Each row below holds a small network's activations on one input, seen along a few directions.
In each table, some parts of the input vary, and every possible input appears once, in random order.
Descriptions start from the smaller parts, as in this example, which fits no table here: one of 5 places around a ring, together with either a single point or (one of 2 separate values, together with one of 4 places along a line) or one of 11 places around a ring.
Shared parts are said once, and a part with two or three values counts as separate values.
In the rows, zero is written as 128.

Other details of the inputs vary at random and push rows far along two fixed directions, the same in every table; ignore that.

Table:
R1: [134 147 166  87 142 157 170 126 103 142 129 118 157 106 132 136]
R2: [140 122  92 135 145 108 108 138 176 107 121 183 151 149 107 128]
R3: [148  89  42 197 115  80  46 130 176 109  80 151 100 192 127 120]
R4: [119 153 195 106 142 147 147 126 119 128 132 157 133  91 132 115]
R5: [103 147 196  74 145 131 155 126 114 143 137 119 132  84 135 126]
R6: [148 145  67 149 119  93 118 140 153  98 100 134 165 158 130 117]
R7: [126 159 185 102 134 180 187 118  94 132 153 119 143  89 129 123]
R8: [132 105 112 143 139 109  94 126 135 126 100 146 104 146 124 123]
R9: [153 159 147 120 143 157 156 121 122 111 117 145 149 123 129 124]
R10: [120  88  99 147 123  99  85 122 132 136 112 113  90 153 132 133]
R11: [157 142  67 132 125  91 117 146 155  96  87 137 168 165 127 125]
R12: [103 137 226  94 135 172 163 119  86 142 157 132 109  73 134 125]
R13: [109 149 172  93 156 171 149 138 138 122 160 147 163  81 112 148]
R14: [166 134  68 141 140 108 109 143 152 104  74 149 157 177 122 132]
R15: [ 56  30  88 193  33 122  89  98  76 206 233   6   9 122 164 123]
R16: [178 128  43 166 140 100  90 148 166  93  67 155 152 194 118 125]
R17: [144 179 153 106 156 117 147 143 157  97 120 186 165 125  83 156]
R18: [125 139 108 141 129  76 104 144 166 114 101 142 141 142 135 111]
R19: [120 162 183  95 132 165 190 114  91 133 159 114 149  90 134 123]
R20: [101  36  75 190  51 167 107  93  65 200 216   8  25 139 151 140]
R21: [107 138 204  78 147 142 157 128 111 149 130 125 127  86 131 132]
Description of these inputs: either one of 3 separate values or (one of 2 separate values, together with one of 9 places around a ring).

Table:
R22: [167 168 132  99 151 159 171 131 114 116 107 127 173 132 122 140]
R23: [170 191 146 102 162 179 179 136 127  90 104 168 200 121 117 129]
R24: [ 98 136 189 114 131 133 138 126 127 130 163 142 115  87 126 125]
R25: [164 119  56 180 143  74  62 140 189  85  62 190 133 190 114 119]
R26: [ 65  96 204  91 106 156 152 109  73 186 191  62  73  63 149 133]
R27: [115 151 216  86 148 149 161 121  97 139 117 133 126  86 149 109]
R28: [127  75  82 161 111 106  77 125 133 147 115 108  84 162 133 130]
R29: [106 115 164 107 127 126 125 126 109 152 122 105 106 108 150 121]
R30: [130 144 218  90 158 169 164 119  95 136 118 151 125  90 134 123]
R31: [137 145 103 154 141  68  85 144 184  85  86 183 147 153 122 109]
R32: [148 110  47 159  93 108 121 125 124 136 125  74 125 174 133 131]
R33: [ 96 129 193 113 128 147 144 121 119 143 176 138 106  82 119 134]
R34: [123  81  55 165  84 162 124 110  99 164 188  45 100 147 132 146]
R35: [159 181 118  99 153 117 167 144 151  93 103 160 202 135 113 132]
R36: [146 100  66 158 130  80  69 140 158 119  67 136 116 179 138 114]
R37: [151 117  21 168 113 105 107 136 160 114 132 118 157 177 117 136]
R38: [133 147 107 134 156  79  89 153 195  92  91 198 156 149  98 135]
R39: [115 147 214  94 154 161 158 123 118 130 148 164 126  81 117 136]
R40: [ 65  79 149 129  91 124 113 117 101 178 197  69  68  93 137 140]
R41: [169 175  89 133 146 134 147 142 156  84 105 171 200 148 117 125]
R42: [ 97  51  95 160  88 126  83 112 110 175 173  72  49 139 130 143]
R43: [105 152 214  88 145 142 159 121 107 133 132 138 128  79 142 111]
R44: [129  93  72 168  65 140 137 108  82 158 167  43  88 150 147 127]
R45: [171 173 135 113 142 169 173 127 105 108 106 133 168 131 130 129]
R46: [137 143 182 104 155 142 143 127 111 126  92 150 128 115 145 109]
R47: [110  80  77 164 107  99  72 129 152 140 142 121  87 155 114 143]
R48: [164 185 122 111 143 130 168 138 141  86 103 165 198 134 123 119]
R49: [ 89 102 119 138 113  99  97 134 146 140 156 120 100 122 117 137]
What is each input in this table made of?
> one of 2 separate values, together with either one of 5 places around a ring or one of 9 places around a ring
Changing only the choice among 2 separate values turns R24 into R49. The same change can be made to R48. Which row results?
> R35
Which other rows does R45 become when the place on the ring of 5 takes its other values? List them by row number.
> R23, R41, R44, R48
Which other rows does R39 become when the place on the ring of 9 takes its other values? List them by row number.
> R24, R25, R27, R30, R31, R33, R43, R46
Which other rows does R42 become when the choice among 2 separate values takes its other values? List them by row number.
> R25

Table:
R50: [118  93 114 127 100 157 138 113  86 169 170  60  95 124 137 142]
R51: [127 111  66 167 120  94  85 134 159 116 115 130 120 164 119 131]
R52: [138 130 141 126 139 139 124 131 128 118 115 149 130 128 123 126]
R53: [123 121 127 131 128 122 124 122 133 133 136 131 122 129 119 133]
R54: [127 148 179  95 147 137 154 128 122 128 132 146 143  99 124 130]
R55: [124 121 136 139 102 153 152 114  98 152 171  84 103 123 130 136]
R56: [130 123 119 142 100 136 141 116 105 138 155  89 107 130 132 128]
R57: [133 137 151 120 143 136 130 128 125 124 116 141 130 120 132 123]
R58: [127 161 173  96 146 138 146 137 129 120 109 155 154 107 128 126]
R59: [122 128 125 129 126 115 120 133 135 126 135 127 129 127 125 131]
R60: [131 128 110 141 128 113 105 134 144 120 115 132 128 138 129 127]
R61: [132 151 176  99 157 137 151 128 123 122 111 152 141 109 135 120]
R62: [106  59  91 155  71 164 127 108  73 191 201  36  61 130 141 151]
R63: [121 129 150 112 126 125 141 130 124 137 131 132 128 114 129 125]
R64: [142 138 121 110 134 135 145 130 118 124 106 126 153 132 127 135]
R65: [135 127 127 139 140 128 115 128 139 120 109 144 128 138 123 125]
R66: [125 127 109 137 119 106 110 139 144 121 114 134 133 142 129 125]
R67: [123 126 115 128 121 141 137 120 120 130 143 105 137 122 142 118]
R68: [104  93 118 146  91 171 142 111  87 167 200  74  95 109 142 130]
R69: [137 155 172 102 155 152 144 136 127 112 110 163 149 106 119 129]
R70: [139 145 144 129 116 151 157 123 106 132 150 122 127 119 126 136]
R71: [129 140 139 113 138 129 135 130 138 117 129 152 139 120 116 134]
R72: [121 126 122 128 124 126 124 131 135 124 138 134 125 126 120 137]
R73: [144 103  74 167 117 102  85 131 151 113 108 142 116 169 125 123]
R74: [107  98 113 145 102 162 139 113 100 162 188  75 104 118 140 129]
R75: [133 136 119 128 136 105 118 135 147 116 119 145 141 134 121 127]
R76: [147 112  67 166 124  82  84 134 166 109  96 145 126 172 126 121]
R77: [121 149 178  98 140 148 148 130 111 133 121 140 136 102 134 124]
R78: [122 132 140 116 126 117 134 134 133 131 128 134 135 120 126 125]
R79: [123 116 113 141 118 130 111 130 132 128 132 124 114 130 125 133]
R80: [125 140 141 119 137 124 125 132 134 125 117 133 134 122 132 125]
R81: [124 135 140 117 137 114 132 133 135 126 126 133 137 121 127 125]
R82: [123 125 133 130 103 140 151 113  99 139 154  82 106 122 136 126]
R83: [123 125 149 114 126 139 139 122 122 133 145 135 122 114 121 135]
R84: [137 134 141 124 142 124 127 129 133 119 113 148 133 129 131 122]
R85: [127 149 176 105 154 153 146 128 123 125 120 147 140 103 121 131]
R86: [131 130 124 128 136 106 123 133 142 123 114 138 134 133 128 122]
R87: [137 150 138 123 119 130 157 124 112 115 120 124 141 124 126 126]
R88: [122 138 139 117 135 115 129 136 135 125 127 132 138 122 127 127]
R89: [138 106  68 164 115  83  90 135 156 118  99 138 120 169 130 117]
R90: [152 176 142 104 163 141 154 137 144  96 105 169 189 118 127 116]
R91: [122 121 112 140 122 114 110 133 137 126 131 121 122 134 130 131]
R92: [127 130 108 137 129 103 108 137 148 118 114 132 134 142 130 125]
R93: [118 133 146 117 132 142 136 132 125 126 139 134 127 112 122 137]
R94: [133 115 117 123 124 153 142 124 110 152 145  96 123 135 126 144]
R95: [126 112 119 114 117 148 142 118 100 151 143  81 117 126 135 135]
R96: [127 124 108 144 131 119 107 131 145 122 118 133 125 139 121 131]
R97: [127 126 130 133 130 129 116 128 128 129 122 127 121 126 133 126]
R98: [131 116 129 131 123 131 123 123 130 128 133 136 118 131 124 131]
R99: [131 154 175 101 158 141 147 129 122 122 108 150 141 109 134 120]
R100: [122 133 130 123 121 144 147 123 115 125 138 119 150 114 140 122]
R101: [147 115  64 165 129  75  85 137 169 107  86 147 130 175 129 116]
R102: [133 121 130 136 135 126 120 124 135 124 119 140 124 137 124 126]
R103: [126 120 130 130 126 122 125 128 122 131 120 134 118 132 136 118]
R104: [126 153 176  98 151 144 146 128 119 127 117 141 139 104 134 124]
R105: [133 114  64 164 123  86  87 132 164 113 113 141 127 167 114 129]
R106: [114 135 145 117 137 132 137 127 127 130 143 132 130 115 117 137]
R107: [122 137 139 116 127 117 131 138 137 125 123 137 140 123 126 127]
R108: [132 131 126 131 134 120 118 133 130 122 104 144 129 137 134 117]
R109: [133 117 111 144 129 115 112 124 144 125 120 138 122 145 121 129]
Changing only one part turns R64 into R95. The same change can be made to R108. Which row results?
> R99
Changing only one part turns R102 into R73. The same change can be made to R105. Which row results?
> R71
What is each input in this table made of?
> one of 5 places along a line, together with either one of 3 separate values or one of 9 places around a ring
Which other rows does R75 become when the place on the ring of 9 takes its other values? List them by row number.
> R54, R57, R59, R60, R76, R84, R91, R97
Which other rows does R70 become when the choice among 3 separate values takes its other values? List them by row number.
> R62, R68
